Each row below is a small network's average activation on inputs in which a field has the value named, seen along a few directions.
Values that are neighbours, or in one group, have similar rows; names and order tell nothing.
In the rows, zero is written as 500.
Random noise pushes rows far along 2 fixed directions. That doesn't count. These rows show it; they differ only by the noise:
[758 478 589 538 610 605 577 509 399 847 628 511 745 337 378 487 352 670]
[760 258 398 368 509 770 567 429 557 802 479 678 849 352 596 545 349 525]
[639 572 489 438 530 569 436 416 503 639 529 585 535 437 492 404 459 577]
[615 618 493 440 527 541 410 408 504 603 528 579 480 455 488 381 481 577]


Z, 18 values:
z3: [513 536 229 531 282 440 312 503 499 266 474 427 163 474 651 435 655 315]
z12: [331 683 347 401 606 465 543 601 602 191 276 410 537 655 543 449 492 561]
z9: [181 555 356 257 195 645 438 377 671 257 180 812 483 722 698 599 584 388]
z6: [543 605 543 800 590 435 706 601 388 450 624 243 551 348 420 434 623 374]
z4: [453 600 235 238 343 422 384 533 605 255 335 374 253 727 485 458 536 584]
z15: [338 389 581 370 430 416 460 580 516 397 334 521 367 815 473 634 431 448]
z8: [413 546 693 721 445 509 590 594 296 669 503 534 575 268 506 563 590 407]
z13: [328 751 620 586 479 394 545 591 449 505 557 724 378 493 480 486 476 458]
z14: [516 380 561 469 735 451 504 387 596 494 617 479 603 557 627 509 459 464]
z5: [494 690 644 412 511 540 531 421 374 562 473 383 466 561 207 397 513 786]
z18: [462 649 520 638 547 409 654 596 620 330 631 342 543 473 542 427 468 580]
z11: [442 225 530 592 426 429 399 550 472 495 450 513 403 469 686 697 569 278]
z16: [644 528 514 446 542 550 488 424 498 664 554 597 560 375 427 456 435 588]
z7: [797 244 426 546 434 639 692 666 541 759 673 361 702 346 429 699 265 617]
z17: [536 434 748 772 734 374 504 522 311 577 755 252 565 416 379 409 605 469]
z10: [527 432 418 587 489 494 406 437 409 604 522 601 448 262 363 460 720 473]
z2: [464 222 581 418 678 606 628 445 488 513 544 419 852 624 411 601 356 610]
z1: [611 319 793 734 599 405 655 693 385 753 636 434 582 530 371 721 256 534]
Each value of Z is a pair of two hidden parts, and every pair occurs once (3 first parts, 6 second parts).
z16 and z13 share the first part; z16 and z5 share the second. Which value has the first part of z5 and the second part of z13?
Answer: z9
z6 and z3 share the first part; z6 and z18 share the second. Which value has the first part of z18 and the second part of z3?
Answer: z7
z1 and z14 share the first part; z1 and z15 share the second. Which value has the first part of z15 and the second part of z14?
Answer: z2

D, 18 values:
d9: [478 600 414 462 373 491 319 433 491 522 505 711 326 373 629 478 605 530]
d17: [695 438 604 471 613 405 598 647 406 689 559 382 656 530 274 543 353 707]
d18: [468 494 543 465 590 611 722 568 459 635 510 446 776 503 340 593 282 706]
d4: [523 615 610 485 631 459 571 575 393 571 601 333 464 649 223 467 383 725]
d2: [466 560 535 379 594 567 501 510 525 453 437 454 563 602 291 548 378 679]
d5: [258 481 550 440 471 461 472 479 525 357 330 596 422 594 717 562 587 341]
d7: [541 488 613 523 444 502 538 525 464 662 586 562 516 406 476 552 445 469]
d10: [357 658 867 797 614 248 530 618 213 553 655 347 446 544 296 545 497 515]
d16: [591 494 559 711 526 309 590 722 377 534 692 174 527 482 349 562 451 478]
d12: [565 431 420 591 456 489 502 543 557 325 483 379 459 476 623 509 517 373]
d6: [479 389 203 292 381 598 319 215 754 273 344 719 393 507 793 306 746 307]
d15: [313 665 768 637 476 339 388 508 468 451 543 505 201 630 483 506 617 416]
d13: [484 535 411 494 482 594 390 413 420 566 504 615 477 351 509 397 615 490]
d11: [597 483 467 635 646 471 581 467 506 539 663 386 545 394 440 423 539 474]
d1: [544 564 548 510 402 397 498 511 504 405 460 256 368 583 472 484 466 568]
d8: [450 642 580 504 589 509 577 570 499 516 529 519 652 596 460 522 424 690]
d14: [570 811 553 614 419 413 411 445 339 550 569 567 273 352 347 369 639 610]
d3: [773 306 558 720 750 603 716 655 404 826 684 361 846 246 361 536 326 554]
D is arranged as a ring.
A walk along D starts at d12 and steps to its neighbour d3. Put d4, d7, d16, d1, d8, d14 in the order it reaches them.
Answer: d14, d7, d8, d4, d1, d16
List every value one step from d10, in the order listed.
Answer: d5, d15
List every value one step from d6, in the order listed.
Answer: d13, d11
